Each row below holds a small network's activations on one record, seen along a few directions.
Here are examples, each followed by its value of one field, B.
Other fields move the rows too, some of them a lot.
(in the rows, 500 means zero)
Strong random noise was added to every row along 23 fixed directions; ignore it. To show where, here is one row again and again, with new noise each time:
[480 494 402 534 458 488 583 415 538 421 617 510 351 459 496 570 626 373
 575 446 467 594 329 525 637 367 532 672 374 358 497 627 435 461 736]
[490 370 598 479 485 664 470 559 549 493 562 524 541 297 575 592 459 408
 537 497 454 585 442 480 496 475 537 554 567 576 585 451 465 401 626]
[562 528 450 356 550 390 293 342 289 331 283 461 347 344 542 722 601 594
 524 484 612 653 522 512 670 438 647 506 504 393 534 679 359 425 455]
[377 661 525 617 364 635 463 695 441 373 441 389 438 600 687 521 763 439
 457 592 606 550 467 644 386 503 335 266 482 433 673 750 496 491 442]
[476 558 396 499 473 712 712 521 590 470 637 539 366 766 592 700 580 339
 458 621 648 444 433 529 529 556 340 393 383 586 380 636 375 539 346]
[592 347 410 465 561 494 585 517 488 542 491 537 510 457 368 688 507 393
 446 566 331 510 395 430 373 547 754 476 594 385 357 480 707 482 481]
[657 576 645 571 553 571 578 543 491 276 521 467 566 484 630 554 392 427
 583 600 301 623 725 447 478 566 547 626 253 510 465 530 435 324 490]
[553 642 385 563 663 592 697 497 503 472 459 635 464 717 571 355 342 429
 559 494 402 390 435 523 476 513 396 427 293 479 419 331 263 449 551]
[477 521 384 458 567 536 660 751 469 795 502 321 348 450 596 261 590 393
 614 496 543 399 315 551 427 729 416 448 619 351 434 470 444 665 382]
[445 540 590 547 528 430 540 534 456 484 417 637 451 591 550 322 561 592
 543 507 562 423 494 555 620 444 255 449 272 610 567 446 466 560 501]
[701 608 602 440 593 552 469 457 402 405 439 491 436 300 520 543 531 594
 454 499 510 530 594 363 483 523 583 519 358 375 296 481 720 454 504]
[385 518 687 543 556 626 442 472 512 496 341 660 549 571 600 499 563 594
 586 460 468 565 307 385 612 649 418 428 631 600 386 567 605 545 269]
[592 551 484 399 408 517 431 459 421 494 320 406 494 581 549 598 579 680
 436 467 434 478 511 426 379 476 419 405 300 357 538 446 547 495 254]
[504 585 726 484 623 685 452 593 419 510 558 450 628 370 501 696 595 593
 404 598 613 545 553 292 526 653 576 424 650 524 370 592 495 470 692]
[480 498 491 549 474 520 608 500 465 464 446 570 411 569 401 305 561 601
 510 490 454 399 635 514 525 508 459 525 484 561 335 602 640 581 363]
[512 485 596 592 404 340 651 365 372 336 587 542 383 664 532 574 467 663
 672 585 601 434 483 488 716 425 603 509 489 524 352 663 439 468 564]
[428 482 417 467 516 621 456 388 457 663 444 553 490 309 320 445 540 616
 437 527 455 618 470 383 699 568 527 524 585 533 591 443 511 376 666]
[520 510 479 441 441 408 504 539 468 221 328 421 429 430 687 343 560 599
 418 388 517 416 606 526 422 448 443 447 415 518 602 588 395 630 435]
[503 421 355 400 444 547 353 407 438 390 480 580 331 508 414 508 414 512
 474 418 414 469 504 541 322 345 604 523 567 388 537 489 520 421 426]
[498 590 417 464 382 497 629 642 482 311 450 539 360 469 673 411 372 424
 567 479 429 540 474 654 243 335 336 366 516 357 570 458 501 546 474]
[426 455 547 524 463 782 329 504 555 523 378 474 400 546 413 390 607 481
 445 474 522 521 609 453 484 529 513 613 397 546 683 500 295 428 483]
[507 681 417 574 617 754 566 587 457 559 518 518 311 680 491 591 437 444
 555 682 579 655 575 472 523 511 654 553 398 336 461 540 321 480 438]
[465 623 403 451 529 818 442 403 423 575 650 464 435 448 489 496 276 634
 458 506 663 413 688 477 544 439 481 361 553 544 584 493 523 311 500]
[374 414 399 293 428 460 445 466 232 618 812 439 334 523 426 569 609 827
 556 544 469 349 384 378 589 586 388 477 566 396 606 628 476 368 540]
[369 437 710 316 265 386 490 615 431 394 492 506 344 425 547 587 450 690
 637 544 570 654 561 454 450 362 278 538 573 445 706 528 414 624 487]

[438 459 594 572 327 773 613 619 639 725 400 546 661 551 571 644 450 491
 603 490 487 603 340 567 425 345 356 414 572 550 518 296 424 553 454]
b4
[594 500 371 494 668 523 547 416 457 379 402 484 407 510 547 494 483 419
 414 510 600 371 475 481 553 579 714 385 449 513 439 526 408 457 533]
b3
[408 610 459 492 522 571 555 590 366 576 568 543 550 602 646 486 354 686
 571 616 470 490 355 455 490 679 431 285 741 519 532 425 353 426 461]
b1
[569 546 357 346 399 546 446 287 436 599 568 539 510 586 522 600 214 641
 516 532 478 496 501 499 503 485 346 403 508 567 549 258 312 282 355]
b5
[459 453 601 431 538 401 355 386 560 289 542 456 232 558 437 450 599 546
 350 437 796 334 576 306 523 540 625 548 357 450 610 654 617 646 502]
b2
[435 663 570 546 392 525 618 571 547 466 413 334 559 404 600 312 454 605
 462 545 621 570 715 461 582 601 340 408 541 589 680 534 355 562 591]
b6
[370 451 476 513 289 508 388 445 703 569 495 443 579 693 438 480 478 448
 410 474 415 588 530 489 412 474 349 551 440 565 743 470 548 533 269]
b3
[590 483 500 507 467 505 309 524 456 450 403 401 384 460 525 310 565 470
 482 461 412 496 454 457 297 682 719 599 642 363 393 472 461 469 367]
b2
[411 385 485 495 410 351 826 545 496 547 522 597 507 758 323 606 351 490
 611 602 549 377 512 575 474 410 448 379 723 584 365 491 321 654 598]
b7
[486 375 370 472 466 671 640 527 631 456 506 534 418 381 618 452 557 519
 463 418 355 523 363 417 523 474 551 586 351 471 610 457 570 549 461]
b2
[523 459 587 533 233 420 410 361 501 525 550 349 641 595 588 531 553 693
 484 432 529 419 385 458 529 402 446 507 447 538 569 395 292 435 606]
b5
[512 396 405 448 418 672 632 634 550 494 694 508 482 472 576 599 671 554
 399 616 329 570 448 375 466 690 525 634 531 570 411 583 421 542 410]
b8
[684 395 528 510 453 320 570 521 570 529 254 440 593 466 444 416 504 542
 440 426 405 467 541 459 384 432 680 630 427 445 403 271 373 690 556]
b6
[521 562 437 485 498 486 170 472 410 439 505 453 440 433 516 527 567 474
 407 467 695 560 651 668 477 317 618 597 570 507 515 622 348 496 486]
b8
[450 570 405 418 502 420 491 483 488 565 706 499 546 487 568 331 343 698
 456 517 338 547 498 357 558 544 349 604 357 491 712 336 429 463 532]
b5
[415 462 371 473 394 498 543 494 479 619 571 318 555 557 600 359 477 637
 595 355 442 363 418 539 524 506 441 518 632 491 558 541 304 536 444]
b7
[504 517 597 458 506 491 321 304 477 409 513 642 437 481 352 413 557 626
 386 412 649 404 512 405 584 442 467 569 503 598 395 466 429 475 727]
b7
[450 366 670 531 500 458 536 523 520 326 294 612 291 489 539 242 632 585
 484 589 575 473 451 328 638 754 560 515 429 655 595 503 450 581 484]
b3
[528 535 429 499 523 349 348 444 357 427 258 475 546 485 529 589 697 736
 236 513 677 451 403 439 541 416 660 287 433 443 659 464 406 573 666]
b4
[493 445 461 676 412 537 454 515 445 433 411 360 422 580 524 402 704 484
 419 605 583 449 479 545 568 556 728 448 421 511 687 600 342 395 616]
b1
[496 468 517 563 313 369 591 603 427 494 551 424 301 615 589 332 400 544
 663 638 582 446 546 628 446 497 506 437 522 475 587 510 567 529 309]
b1
[511 456 662 710 346 461 544 465 592 246 339 685 493 509 451 151 500 405
 594 365 376 454 548 686 417 313 449 633 532 627 347 450 442 492 702]
b6
[527 480 369 453 514 512 733 563 554 357 634 599 477 433 569 655 755 423
 370 545 321 588 219 365 505 613 481 567 454 435 314 580 454 574 722]
b4
[519 566 613 526 498 524 678 563 596 549 460 522 575 348 511 461 468 540
 500 462 493 563 454 388 498 470 447 498 510 453 403 393 638 635 660]
b8

Which value of B does each new row have?
[433 598 431 614 491 670 457 398 503 490 499 552 486 480 335 425 536 563
 427 392 566 447 549 521 505 341 633 471 665 438 401 605 622 488 703]
b6
[485 434 613 670 550 537 467 567 559 403 545 547 531 524 604 315 550 449
 516 487 494 416 516 540 551 554 598 608 447 654 503 547 452 506 537]
b6
[555 443 494 449 369 537 420 483 376 471 534 478 480 549 473 588 512 638
 514 484 544 406 679 623 457 316 497 541 506 582 402 547 375 446 411]
b3
[478 469 565 613 376 645 526 446 574 640 438 369 466 482 500 411 604 546
 510 573 520 561 398 359 637 711 565 507 449 503 624 482 588 404 465]
b4
[586 702 457 568 691 343 490 481 317 399 515 451 830 483 537 454 320 689
 513 402 351 460 759 575 509 396 632 543 676 523 274 553 245 483 680]
b5
[466 512 293 570 408 549 639 527 605 535 642 614 490 554 565 372 388 515
 416 559 381 523 396 528 454 400 428 470 384 518 643 323 579 510 541]
b7
[531 540 486 621 437 625 455 352 443 346 525 542 590 399 535 362 466 627
 455 458 385 456 539 478 550 515 600 445 602 608 445 528 567 274 622]
b5
[447 373 400 352 374 368 653 445 518 599 594 294 637 512 346 460 379 620
 601 412 149 456 675 399 449 651 405 632 624 471 557 566 504 480 345]
b5
